Each row below holds a small network's activations on one input, seen along a few directions.
Each table varies a few parts of the input and shows all the possible inputs, shuffled.
A made-up example of a description, with smaller parts first: ring(5) and (point or line(11) or (values(3) and line(4))).
Shared parts are said once, and a part with two or three values counts as separate values.
(in the rows, 128 means zero)

Table:
R1: [122 104 138 118 155 144 125 154 132 138 158 123 139 144 101 148 104 177
 165 132]
R2: [119 131 118 120 137 129 166 104  96 109  98 112  79  95 141 111 132 140
 136 125]
R3: [127 102 150 107 150 135 123 110 103 109 100 117 123 114  97 112 130 170
 165 123]
R4: [119 106 108 162 113 149 167 124 140 130 142 118  82  97 151 117 144 112
 115 112]
R5: [ 94 125 128 161  85 133 139 127 153 146 154 131 125 134 164 157 132  95
  95 136]
R6: [121 124 127 171  94 153 163 117 151 133 149 109 106 121 153 113 126  91
  93 130]
R7: [122 116 134 120 158 137 144 117  91  95  96 121  87 117 126 113 139 161
 161 123]
R8: [137 150 117 150 112 126 147 113 155 133 110 126 122 126 165  88 132  81
 104 130]
R9: [131  76 141 130 147 146 149 129 125 123 152 110 125 127 101 115 135 171
 170 127]
R10: [155 158 117  90 155 105  84 150 111  96 182 151 173 111 100 114 163  81
 110 154]
R11: [149 109 138 111 165 118 131 122 133 123 114 122 139 129 112  94 144 160
 183 125]
R12: [145 120 124 124 174 119 152 130 122 109 110 127 102 130 142  95 153 151
 176 126]
R13: [142 134 107 124 155 111 174 116 126 124 112 120  94 109 158  92 146 132
 149 130]
R14: [113 131 112 137 112 137 145 108 117 112  90 125  83  88 145 112 136 110
 113 104]
R15: [117 147 131 144  92 141 143 103 126 116  97 119 106 112 147 109 116  86
  93 122]
R16: [134 134 100 142 131 121 151 119 146 129 103 134  98 102 163  92 151 103
 124 111]
R17: [135 150 128  85 139 117  77 138  85  76 168 142 153  97  85 135 145  87
  95 152]
R18: [140 136 134 100 173 116 106 149 137 140 120 132 154 146 114 126 113 167
 178 128]
R19: [127 152 140 128  76 127  95 115 129 133 107 144 142 138 138 153 104 116
  91 119]
R20: [139 153 121 135 124 104  95 137 146 164 119 143 170 166 116 138 113 130
 125 128]
R21: [129 132 132 152  76 143 115 127 156 150 159 135 142 151 141 158 117 120
  94 127]
R22: [129  88 128 143 156 147 168 136 113 111 147 115  87 127 131 117 143 160
 166 129]
R23: [109 149 119 141 100 104 122 126 156 147 114 147 141 138 177 131 137  87
 105 137]
R24: [149 133 135 105 150 113 104 148 143 156 112 127 174 162 110 146 121 145
 144 127]
R25: [119 128 146  97 160 131  99 134 107 123 107 129 139 131 100 145  97 176
 160 125]
R26: [135 129 124 106 136 129 102 156 109  94 223 135 153 112  87 134 155  91
  96 152]
R27: [131 104 140 124 134 142 124 152 140 152 150 117 159 160  97 169 113 156
 131 129]
R28: [126 104 114 144 137 139 188 122 118 126 150 106  78 104 147 116 138 141
 139 132]
R29: [ 91 145 135 136  83 118 119 115 127 129 102 141 125 122 160 152 120  91
  94 129]
R30: [121 146 138 131 109 117  93 124 117 145 106 141 154 149 101 159  94 135
 110 121]
R31: [122 126 129 154 107 133 115 139 145 161 157 132 154 163 102 164 106 140
 113 130]
R32: [130 125 150 101 138 127 100 135 114 138  99 125 158 146  97 165 102 152
 127 122]
R33: [145 158 124 133  92 114  97 126 157 153 120 149 159 154 154 132 123 111
 105 127]
Q: What do these inputs look like to the network?
A: values(3) and (point or ring(10))
Q: Changing only the values(3) part turns R2 into R28. The same change can be made to R3. Which row results?
A: R9

Table:
R34: [113  81 150 143 135 154 151 135 135 151 132 107 121 155 113 157 103 191
 166 122]
R35: [113 166 109 174  59 125 153  91 156 154  66 132  93 119 197 116 113  74
  71 107]
R36: [127 178 135 142  55 110  66 122 165 167 108 157 190 167 140 162  99  77
  61 125]
R37: [135 104 134 109 153 141 107 159 107 114 202 127 150 131  71 157 131 154
 137 141]
R38: [129 118 151  93 180 114 120 125 113 138  49 123 135 149 113 130 103 206
 203 115]
R39: [139  92 151 126 140 148 108 152 139 150 170 120 169 167  75 160 107 181
 154 129]
R40: [136  98 129 113 164 147 147 142  99  86 198 109 116  97  89 111 155 125
 137 147]
R41: [117 113 109 160 112 139 174 120 139 115 158 123  83 101 169 103 161  97
 117 130]
R42: [100 168 134 158  50 118 109 105 161 168  70 144 142 154 180 158  93  87
  72 117]
R43: [124 182 113 128  80 111 106 113 126 103 135 146 138  96 155 112 148  19
  43 142]
R44: [123 189 118 125  69 104  65 129 134 132 139 164 172 131 136 159 124  49
  43 137]
R45: [153 135 130  64 208 109 115 132  76  71 116 126 129  94  90  84 154 141
 174 141]
R46: [113 165 107 157  65 120 139  93 141 113  98 144  93  92 196  97 151  43
  66 121]
R47: [128 137 120 127 115 125 100 156 133 133 199 142 161 139 111 164 132 103
  93 146]
R48: [125  80 123 143 150 155 180 122 112  96 160 108  72  95 130  96 160 149
 160 126]
R49: [132 125 138 144 102 132 101 150 165 169 168 135 179 175 115 167 108 130
 111 135]
R50: [128 130 115 130 126 131 141 140 126 105 195 125 127 104 129 118 157  73
  93 152]
R51: [154 130 151  78 184 108  75 142 117 137  87 135 182 162  75 133 107 196
 191 123]
R52: [143 118 124  93 194 115 149 112  90  82  78 123  85  91 130  70 160 165
 197 120]
R53: [125  79 125 159 144 160 195 121 129 137 127  95  72 122 130 115 124 179
 165 112]
R54: [117 113 111 177 106 145 188 119 155 156 125 111  82 128 170 122 124 128
 122 116]
R55: [151 142 134  61 197 102  74 149  85 100 119 143 163 127  71 129 130 169
 173 135]
R56: [142 116 125 109 188 120 164 110 106 123  44 111  86 117 131  89 124 195
 202 106]
R57: [105 115 137 161  97 138 144 133 161 170 130 123 132 162 154 164 104 140
 123 127]
Q: What do these inputs look like to the network?
A: line(4) and ring(6)
Q: Changing only the line(4) part turns R57 into R38. The same change can be made to R54. Which row results?
A: R56
Q: Which other rows does R34 become when the ring(6) part takes its other values? List them by row number.
A: R37, R39, R40, R48, R53
Q: Which other rows does R49 become when the line(4) part takes its other values? List them by row number.
A: R36, R39, R51
Q: Which other rows does R41 become when the line(4) part takes its other values? List them by row number.
A: R46, R48, R52

Table:
R58: [144 110 135  86 198 128 125 141  99  94 136 119 128 110  90 101 141 165
 184 134]
R59: [106 134 108 157 102 129 178 102 130 116 101 124  65  93 192 102 149  90
 108 121]
R60: [116 141 117 169  70 132 157  99 152 132 111 128 100 113 184 105 141  67
  80 123]
R61: [123 100 116 145 144 150 191 109 109  95 128 107  54  84 150  83 153 136
 150 121]
R62: [135 123 147  92 148 119  69 160 120 129 170 141 194 154  72 167 122 145
 136 144]
R63: [122  92 152 144 144 140 150 123 152 186  55 109 123 182 128 151  78 234
 201  99]
R64: [118 158 109 163  65 125 120 122 162 151 136 144 133 128 166 140 126  64
  61 123]
R65: [154 124 137  85 179 115  90 150 101 110 153 137 163 141  75 133 135 169
 168 140]
R66: [131 160 140 111  99 116  59 141 131 144 139 149 193 155  95 172 102 108
  86 134]
R67: [140  99 117 115 185 134 178 125  97  97 125 104  81  93 117  88 155 154
 171 127]
R68: [121 167 130 141  74 119  92 136 153 154 153 145 174 156 139 165 106  76
  63 142]
Q: What do these inputs look like to the network?
A: point or ring(10)
